A small network was shown many inputs. Here are its activations along a few directions, one row for each input.
Each table varies a few parts of the input and shows all the possible inputs, shuffled.
A made-up example of a description, with smaller parts first: one of 3 separate values, together with either a single point or one of 9 places along a line or (one of 4 places along a line, together with one of 5 places around a ring).
Shared parts are said once, and a part with two or three values counts as separate values.
In the rows, zero is written as 128.

Other details of the inputs shift rows strongly along two fixed directions, in all tables alike. That doesn't count.

Table:
r1: [230 152 160  95 104 111 152 172 204 122 112]
r2: [102 114 136 120 154 135 101 106 106 152  96]
r3: [134 189  95 114  96 133 100  99 125 160 131]
r4: [104  97 121 124 148 141 128  96  98 121 108]
r5: [129 189 100 104 102 140  98  98 132 155 138]
r6: [153 160 109  80 126 146 108  85 129 163 104]
r7: [139  35 130 177 185  86 159 162 108  66 133]
r8: [101 155 119 136 115 145 123 110 122 145 144]
r9: [108 112 143 103 131 141 130 109  81 148 112]
r10: [137 110 136 170 133 116 151 188 153  88 157]
r11: [106 117 121 117 150 159 133 112 100 149 104]
r12: [203 174 153 129  89  96 106 181 219 123 138]
r13: [ 85 141 134 127 108 135 119 123  84 140 146]
r14: [100 107 120 112 142 142 134  93 111 147 107]
r15: [ 76 137 127 142 130 134 130 129  91 125 142]
r16: [ 85 140 110 138 117 140 113 103 106 124 138]
r17: [122  16 155 189 192  99 179 173 119  58 143]
r18: [191 160 136 126  83 104 140 167 216 116 150]
Each input here is: one of 2 separate values, together with either a single point or one of 8 places along a line.
The inputs of r18 and r14 match in every part but the choice among 2 separate values. If r5 is changed in the same way as r18 into r14, which row does it become?
> r6

Table:
r19: [ 75 107 123 115 146 159 141  88  64 143 114]
r20: [ 74 132 115 108 147 155 101  73  62 174  94]
r21: [ 50 156 107 124 130 149  85  82  70 162 123]
r22: [175  82 121 149 154 106 156 148 168  84 130]
r23: [ 62  80 125 140 177 133 114 102  61 126 109]
r24: [142  96 149 161 124  95 157 177 156  81 164]
r25: [149 152 136 121  91 121 121 133 166 129 142]
r26: [144 181 126 110  87 141 109 118 172 156 131]
r27: [143 141 131 146 120 122 137 169 152 116 146]
r28: [ 34  63 127 186 169 122 135 131  83  87 151]
r29: [150 212 117 100  87 157 113 123 153 170 126]
r30: [139 125 138 156 128 108 124 167 166 101 144]
r31: [142 133 136 136 103 117 147 157 149 109 153]
r32: [163 107 144 133 143 119 131 151 161 119 115]
r33: [152 112 145 166 134 101 150 193 141  80 159]
r34: [180 160 135 101 119 145 136 139 160 148 108]
r35: [168  76 157 141 148  93 156 171 142  88 134]
r36: [ 66  72 130 137 166 132 121  97  57 125 116]
r37: [ 72  54 134 164 191 129 150 138  49  96 127]
r38: [161 217 121  91  76 138  91 113 158 179 119]
r39: [155 128 107 161 135 107 130 153 162  96 150]
r40: [164  74 156 140 144 101 165 165 153  89 135]
r41: [151 164 129 124  95 133 138 149 168 132 143]
r42: [ 93 162  78  90 142 164  90  42  68 185  93]
r43: [156 111 142 128 144 119 129 147 161 118 112]
r44: [149 160 133 128  96 126 127 139 174 134 136]
r45: [152 107 149 158 118  88 139 175 152  86 154]
r46: [173 114 111 133 151 119 134 133 157 113 118]
r47: [159 105 117 161 125  93 147 155 164  74 162]
r48: [160  77 149 147 148 113 170 175 156  89 132]
r49: [148 132 139 147 120 105 117 162 152 110 146]
r50: [158 171 134 109  88 114 107 133 164 134 136]
r51: [186 200 129  58  84 154 118 101 145 181 100]
r52: [ 65 154  79 123 127 146  96  61  63 152 134]
r53: [ 66 103 121 123 159 157 132  87  77 152 110]
r54: [ 44 103 121 153 148 129 123 111  52 123 148]
r55: [173 143 138 104 117 144 149 136 161 137 114]
r56: [146 197 124  93  70 140 109 103 159 168 126]
r57: [152 163 131 131 106 126 111 146 172 136 135]
r58: [ 96 167  80  77 127 165  91  30  68 189  94]
r59: [ 72  97 125 118 146 148 121  79  77 145 110]
r60: [166 224 122  78  64 149 109 112 148 174 129]
r61: [156 104 145 126 136 119 140 142 169 112 116]
r62: [143 108 144 162 128 105 153 177 167  91 159]
r63: [ 52  84 122 176 164 122 134 146  57  99 152]
r64: [162  93 151 129 130 109 151 146 154 106 121]
r65: [169 109 145 118 128 113 148 154 137 113 125]
r66: [ 46 172 100 121 123 168  90  71  74 184 115]
r67: [175 137 141 107 124 122 115 135 155 140 109]
r68: [181 207 120  64  92 163 112 105 163 195  92]
r69: [153 115 146 160 132  94 139 186 152  92 157]
r70: [ 50  65  96 192 176 121 141 118  78  81 158]
r71: [155 156 137 121  94 114 112 139 155 129 142]
r72: [176 143 140 104 126 122 126 139 149 143 112]
r73: [163  80 153 144 144 110 151 161 171  95 126]
r74: [ 48  78 127 172 153 132 153 133  62  92 158]
r75: [158  69 156 141 143  97 153 161 161  81 129]
r76: [184 202 124  63  92 152 109 109 150 188  96]
r77: [ 63  42 134 157 176 128 161 127  59  95 131]
r78: [ 64  71 130 137 168 127 122 100  61 118 115]
r79: [ 83 101  93 121 155 145 126  65  74 136 113]
r80: [183 193 131  61  83 142 104  93 155 186  93]
r81: [ 77 164 107  91 133 176  95  56  80 201  83]
r82: [ 71 154 109  90 128 177 106  50  83 195  88]
r83: [150 156 136 118  90 117 120 134 172 125 140]
r84: [155 189 125  99  80 132 117 129 143 152 137]
r85: [ 64  79 125 148 182 143 134 112  67 132 115]
r86: [142 130 138 150 118 124 154 168 156 101 153]
r87: [165 114 115 167 138  89 132 168 156  78 157]
r88: [143 130 138 154 129 112 136 171 158 110 149]
The inputs of r70 and r39 match in every part but one. If r73 is changed in the same way as r70 into r39, which row does it become?
> r32
The inputs of r62 and r88 match in every part but one. If r28 is changed in the same way as r62 into r88, which row does it become?
> r30
Describe the family of inputs behind these rows.
> one of 2 separate values, together with one of 5 places around a ring, together with either a single point or one of 6 places along a line
Change only the place on the ring of 5 in r84. List by row number the other rows that result.
> r27, r31, r41, r63

Table:
r89: [162 149 130 138 103 107 124 170 181 110 155]
r90: [142  76 143 146 165 120 147 155 122  86 134]
r91: [100  50 149 154 171 116 144 138 101  84 137]
r92: [141 207 128  59  75 173  94  72 141 220  85]
r93: [147 193  93  67 116 153  96  58 111 199  93]
r94: [208 129 155 122 123 110 155 182 191 100 115]
r95: [ 82 134 122 112 150 161 123  95  81 170 107]
r96: [112 102 134 167 133 108 154 171 122  82 165]
r97: [219 126 132 116 119 109 136 162 176 108 118]
r98: [195 214 140  53  68 148 112 105 191 183  87]
r99: [ 71 140 119 138 119 140 132 107  74 134 149]
r100: [ 96 101 114 115 140 137 114  91  84 135 107]
r101: [180 111 164 123 125 104 152 172 186 114 129]
r102: [ 58 123 116 167 147 129  96 108  87 123 141]
r103: [182 156 136 147 103  96 115 172 198 107 149]
r104: [102  57 147 171 173 124 152 158  94 103 128]
r105: [ 74 137 124 138 116 141 133 106  70 136 152]
r106: [ 82 131  79 126 139 168 133  62 110 149 120]
r107: [198 115 136 116 127  89 136 142 174 112 122]
r108: [ 87 101 124 174 147 110 123 155 118  93 153]
r109: [ 50 137 103 136 128 146 116 107  76 142 144]
Describe the family of inputs behind these rows.
> either a single point or one of 8 places along a line or (one of 2 separate values, together with one of 6 places along a line)

Table:
r110: [ 51 178  97 114  84 200 150  81  82 154 145]
r111: [177 213  83 117  70 153 132 114 216 129 155]
r112: [191 215 107 136  85 107  61 138 192 160 138]
r113: [171 100 196 133 133 146 161 177 202 113  99]
r114: [208 169 195  63  88 148 119 142 164 168  76]
r115: [ 80 127  87  95 182 191 108  58 126 190  73]
r116: [ 25 122 122 167 137 166 162 148  78 108 165]
r117: [112 132  48 111 131 150  99  28  79 165 116]
r118: [ 81 187 123 119 122 124  60  94  42 182 142]
r119: [ 65  44  70 190 175  94 142  95  63  51 164]
r120: [143  89 205 168 111  70 152 238 148  90 147]
r121: [ 65  26  98 187 228 137 179 100  98  88 111]
r122: [179 194 122  79  55 158 183 116 195 143 146]
r123: [118  91 192 188 119  96 167 230 195  93 150]
r124: [205 170 138  73 100 167 183 117 197 170  83]
r125: [ 55  82 119 180 173  85 120 156  19  61 180]
r126: [214  47 162 120 186  66 139 192 138  75 112]
r127: [179  78 158 137 107  87 211 189 131  50 174]
r128: [ 27 174 107 146 127 156  78  83 133 193 114]
r129: [ 56 119  71 185 155 114  92 119  71  90 159]
r130: [105 132 113  74 104 174 155  64  39 182 120]
r131: [160 103 192 177 119  87 159 239 134  86 174]
r132: [ 90  21  85 184 220 103 142  97  65  77 101]
r133: [244 169 113  60  84 105 125 101 143 152 133]
r134: [227 155  99  76 132 125  84 113 200 161  70]
r135: [135 105 179 197 127 114 173 231 180  88 177]
r136: [208 170  85  97  97 154 151  89 219 159 133]
r137: [ 63  53 141 124 191 177 168 125  90 141  91]
r138: [ 92 180  86  96  98 136  93  67  33 139 148]
r139: [ 30 124  83 187 164 149 130 123 104 101 168]
r140: [189  96 138 127 107 141 210 156 183 110 150]
r141: [ 75  49 110 156 170  80 154 110  20  55 174]
r142: [ 68 141 119 119 164 190  87  52 130 180  75]
r143: [184 179 132 101  93 104  46 124 213 157 102]
r144: [205  54 173 131 152  96 211 190 132  77 112]
r145: [ 58  62  69 209 163 105 123 118  57  45 170]
r146: [185 206 159  93  72  76  67 151 164 169 122]
r147: [ 56 147 172  81 108 159  88 102  67 191  99]
r148: [174 202 119 127  77  90  55 137 207 165 111]
r149: [ 75 176 110  93  76 174 135  89  36 151 142]
r150: [ 63 163  60 115 123 173 137  33 115 153 142]
r151: [ 32 149 159 100 116 186 102  95 113 194 102]
r152: [191  56 153 178 174  80 106 171 186  61 104]
r153: [ 61 192 120  98  92 168 120 113  41 164 142]
r154: [165 220 118 138  94 142  99 141 225 171 148]
r155: [100 123 139  55 146 180 126  90  53 196  67]
r156: [201  60 194 145 169  65 118 185 143  66 114]
r157: [182 112 188 117 125  60  86 181 161 103 133]
r158: [222  59 150 134 173  57 168 169 129  64 118]
r159: [158 184 144 104 102 139  84 128 246 168 111]
Describe the family of inputs behind these rows.
> one of 5 places around a ring, together with one of 10 places around a ring
The inputs of r145 and r149 match in every part but the place on the ring of 5. If r152 is changed in the same way as r145 into r149, which row does it become?
> r114
Change only the place on the ring of 5 in r151. List by row number the other rows that result.
> r143, r147, r157, r159
Change only the place on the ring of 5 in r123. List by row number the other rows that result.
> r120, r128, r146, r148

Table:
r160: [197 153 121 137  98 109 161 172 213 110 153]
r161: [135 201 147  80 104 160  95 118 137 196 104]
r162: [199 146 134 124  96  98 155 167 167  98 155]
r163: [ 67  66 116 141 176 126 117  82  70 124  98]
r164: [210 158 145 129 105  87 115 187 185 104 150]
r165: [ 42  94 144 147 161 146 124 126  59 128 109]
r166: [190 148 136 143  94  97 124 168 224 104 142]
r167: [129 211  97 105  93 153  88  95 158 169 110]
r168: [ 84 138  98 131 124 162 128  93 116 127 143]
r169: [ 43 102  95 164 156 148 145  98  76 117 147]
r170: [187 132 169 112 102 129 166 176 181 111 134]
r171: [177 142 137 147 109  98 121 165 211 113 152]
r172: [196 132 172 138  99 125 151 182 176 127 126]
r173: [231 123 133 106 121 106 164 154 197 113 116]
r174: [160 173 119  74 118 140  88  73 148 193  93]
r175: [122  44 141 182 156  92 169 181 105  32 178]
r176: [156  86 154 168 135  69 133 187 149  73 166]
r177: [ 84 135 147 118 136 150 111 128  94 154 108]
r178: [139  27 145 183 210  84 145 178 123  61 133]
r179: [ 57  99 110 145 145 138 136 101  45 107 151]
r180: [ 71 137 108 136 136 130  98 104  63 129 125]
r181: [ 42  98  98 159 154 156 138  94  79 108 150]
r182: [131 213 102 106 106 152  82  99 158 181 124]
r183: [110 106 118 112 151 130 104  84 105 150  98]
r184: [194 158 129 145 105 105 121 179 218 100 138]
r185: [139 200 117  87  74 131  83  92 132 172 119]
r186: [ 42 102  93 164 155 146 146 101  75 120 146]
r187: [ 62 130  88 144 137 152 139  96  89 146 141]
r188: [ 71 136 109 136 136 131  95 107  63 130 127]
r189: [195 135 182 115  96 103 135 187 202 124 125]
r190: [217 112 135 105 126 119 155 142 187 100 120]
r191: [ 58 117 154 127 144 144 112 111  80 164 121]
r192: [118 113 106 107 151 147 141  82  95 144 104]
r193: [129 188 149  77  81 152 104 102 143 189  93]
r194: [214 120 137 116 139 102 123 159 188 110 106]
r195: [ 49  96 120 153 147 115 104 106  53 120 143]
r196: [ 56 101 104 148 147 128 143 109  42 122 150]
r197: [161 166 106  93 114 163 105  68 122 188  86]
r198: [158 169 115  72 107 142  91  71 148 182  81]
r199: [ 53 105 113 154 158 123 102 117  47 115 138]
r200: [149 173 109  78 132 151  85  80 129 185  87]
r201: [ 36 100 111 172 164 130 108 101  86 130 148]
r202: [137 194 136  71  85 167 136 106 133 191 107]
r203: [129  66 163 159 147 110 188 194 126  91 146]
r204: [166 175 101  66 110 154 128  76 137 188  92]
r205: [ 57 100 109 146 146 135 139 101  44 109 149]
r206: [104  54 131 211 178  89 143 192 139  48 161]
r207: [213 153 135 121  89  94 157 175 180 101 154]
r208: [146 213 114  90  97 136  78 105 125 178 127]
r209: [118 111 102 107 150 144 143  89  93 154 105]
r210: [ 76  66 109 128 177 153 140  80  63 113 115]
r211: [164  87 141 156 128  94 163 179 141  53 170]
r212: [202 140 170 109  96 123 169 182 194 114 132]
r213: [163 180 107  74 117 148  91  80 142 176  74]
r214: [184 140 175 123 119 114 131 194 184 123 127]
r215: [ 50 100 123 156 155 114 103 106  53 126 150]
r216: [139 201 116  87  74 129  86  89 132 170 116]
r217: [ 46  84 143 133 152 165 149 113  58 122 130]
r218: [228 127 139 114 129 101 125 163 202 107 102]
r219: [107  47 128 201 166 105 177 176 137  40 174]
r220: [125 201 104 103  82 145  91  84 164 174 114]
r221: [ 53 126 105 149 137 138 100  92 101 142 134]
r222: [141  78 131 168 140  86 172 182 115  72 169]
r223: [129 187 150  77  81 154 100 105 143 191  96]
r224: [183  59 139 145 162 101 175 160 156  70 129]
r225: [149  89 128 176 138 105 172 175 173  63 165]
r226: [ 87 131 138 112 126 155 152 120  90 161 120]
r227: [124 186 136  75  92 171 135  99 120 188 108]
r228: [123 182 139  70  90 180 127  96 124 178 111]
r229: [210 112 147 116 133  94 124 149 195 120 116]
r230: [104  55 134 212 183  90 142 194 139  53 166]
r231: [ 57 114 153 125 141 146 112 111  81 162 119]
r232: [118 190 141  83  98 164  97 112 125 185  92]
r233: [ 84 129 110 151 125 142 113  97  55 142 137]
r234: [141  17 139 171 190 100 181 161 121  47 138]
r235: [208 151 129 160  95 116 139 169 210 111 147]
Describe the family of inputs behind these rows.
> one of 4 separate values, together with either a single point or one of 8 places along a line or (one of 2 separate values, together with one of 5 places along a line)
The inputs of r210 and r175 match in every part but the choice among 4 separate values. If r178 is changed in the same way as r210 into r175, which row does it become?
> r208
Start at r222 and move only the place on the line of 8, one step at a time. The first step leads to r196. Which rows follow, in order?
> r207, r162, r205, r179, r211, r175
Change only the choice among 2 separate values in r184. List by row number the other rows that result.
> r166
